Here are a small network's activations along a few directions, averaged over the inputs that share one value of a field.
Values that are neighbours, or in one group, have similar rows; names and order tell nothing.
Strong random noise was added to every row along 2 fixed directions; ignore it. To show where, here is one row again and again, with new noise each time:
-479	-731	-350	458	11	-139	-167	-647	-492	-455	-205	308	-662
-200	-165	419	-310	-54	-170	436	373	-99	-427	-149	-626	319
-26	-337	-333	93	-203	-54	387	120	-184	270	-152	93	7
-50	-98	276	-324	-138	-126	567	519	-37	-105	-136	-539	428


Values of LILUK:
nuv: 312	287	135	-147	263	-158	429	375	79	222	333	224	56
fele: 93	161	173	-104	-265	-161	84	100	-349	193	-236	-537	319
kur: 163	-207	-177	127	-526	14	-257	224	-225	222	-131	114	144
filum: 636	43	-16	-178	-50	77	-184	91	246	331	73	155	119
vebus: -500	-227	-151	576	-126	397	45	-134	-43	48	-94	133	-326
sev: 584	339	35	-133	-210	-54	-100	293	101	183	149	466	-194
mabol: 32	556	283	-74	20	31	-202	296	333	200	224	353	185
pogim: 492	669	-62	-270	12	190	229	345	-167	617	294	150	5
foz: -154	175	23	179	317	-201	76	-254	365	7	379	-27	264
nilor: 442	127	383	-234	194	-6	650	406	218	194	-44	-606	624
kesos: 374	-23	-482	114	359	-58	272	-38	38	278	126	338	-106
vab: -7	34	-217	329	260	313	120	45	278	364	-138	34	93
vizez: -60	568	336	-170	268	-77	396	486	453	258	316	124	271
tizot: 186	209	-270	-390	77	98	8	-300	-97	161	64	-8	-90
fef: -293	218	496	-409	63	90	-372	-47	446	-367	104	-121	83
bemu: -39	116	-240	213	-492	183	-190	341	115	389	-381	140	272
dav: -318	27	192	-51	-127	215	-437	-156	297	-344	-29	-296	20
kiga: 418	-257	-577	63	-482	85	-187	-282	33	402	-97	461	-82
vumen: 172	-35	-343	-196	-4	-40	-95	-191	-153	363	102	-345	3
pul: -308	-500	-247	203	70	-88	18	-35	-365	-231	-220	127	-162
A value of LILUK combines one of 4 hidden first parts with one of 5 second parts; all combinations occur once.
vumen and nilor share the first part; vumen and pogim share the second. Which value has the first part of pogim and the second part of nilor? -> nuv
vab and kiga share the first part; vab and vizez share the second. Which value has the first part of vizez and the second part of kiga? -> sev
vebus and pul share the first part; vebus and foz share the second. Which value has the first part of foz and the second part of pul? -> kesos

Values of TENU:
mesi: 515	-63	-560	-11	121	-40	712	284	-183	800	330	456	124
lev: 430	296	70	-324	-25	76	-169	29	513	62	202	245	92
kefop: -154	65	-377	329	455	-20	248	-206	-10	152	201	588	-371
pilud: 132	533	179	-205	-104	-136	-453	157	348	31	-63	-90	120
vemal: 99	130	-618	420	323	-31	-195	-620	4	285	216	917	-535
vite: 86	-274	-300	186	-217	78	334	-116	-322	450	-247	-222	4
meno: 162	-70	-625	223	-499	197	-544	-115	-29	755	-37	576	-443
sise: -21	-352	-337	307	-454	228	110	-59	-234	480	-411	123	-8
keva: 142	-233	-729	123	11	81	699	282	-45	836	66	250	338
padeb: -212	-255	422	93	-425	111	-312	242	-24	-359	-205	-317	226
TENU is arranged as a ring.
Which values are neighbours of mesi? Give them in the order they are listed. -> kefop, keva
Which values are neighbours of sise? Give them in the order they are listed. -> vite, padeb

Values of KASOR:
tutaz: -108	-31	41	-94	-280	109	298	384	-128	271	-433	-486	459
tusu: -180	343	458	16	445	-122	-119	-204	266	-612	319	-4	-178
kega: 57	121	275	40	-204	144	-501	-91	343	-227	-6	76	-138
kap: 172	151	31	-405	321	-137	106	-212	-144	-152	259	115	-145
boro: 478	-18	-696	156	265	-44	505	1	-87	705	140	504	-63
fevi: -4	-225	50	83	84	-92	582	531	-215	72	74	47	205
kina: -31	-131	-338	225	-378	119	-711	-271	-104	198	-171	260	-272
lov: -288	-648	-419	513	24	-60	130	-270	-269	-37	-55	26	-34
sov: -261	368	197	-69	215	-56	-437	-370	310	-398	-10	170	-350
bepu: 173	-325	-540	203	-577	244	-168	-167	-220	710	-145	281	-178
KASOR is arranged as a ring.
A walk along KASOR starts at fevi and steps to its neighbour boro. Put tusu, kap, lov, sov in the order it reaches them. -> kap, tusu, sov, lov
What is the length, in steps, of the shortest route from kega to bepu? -> 2
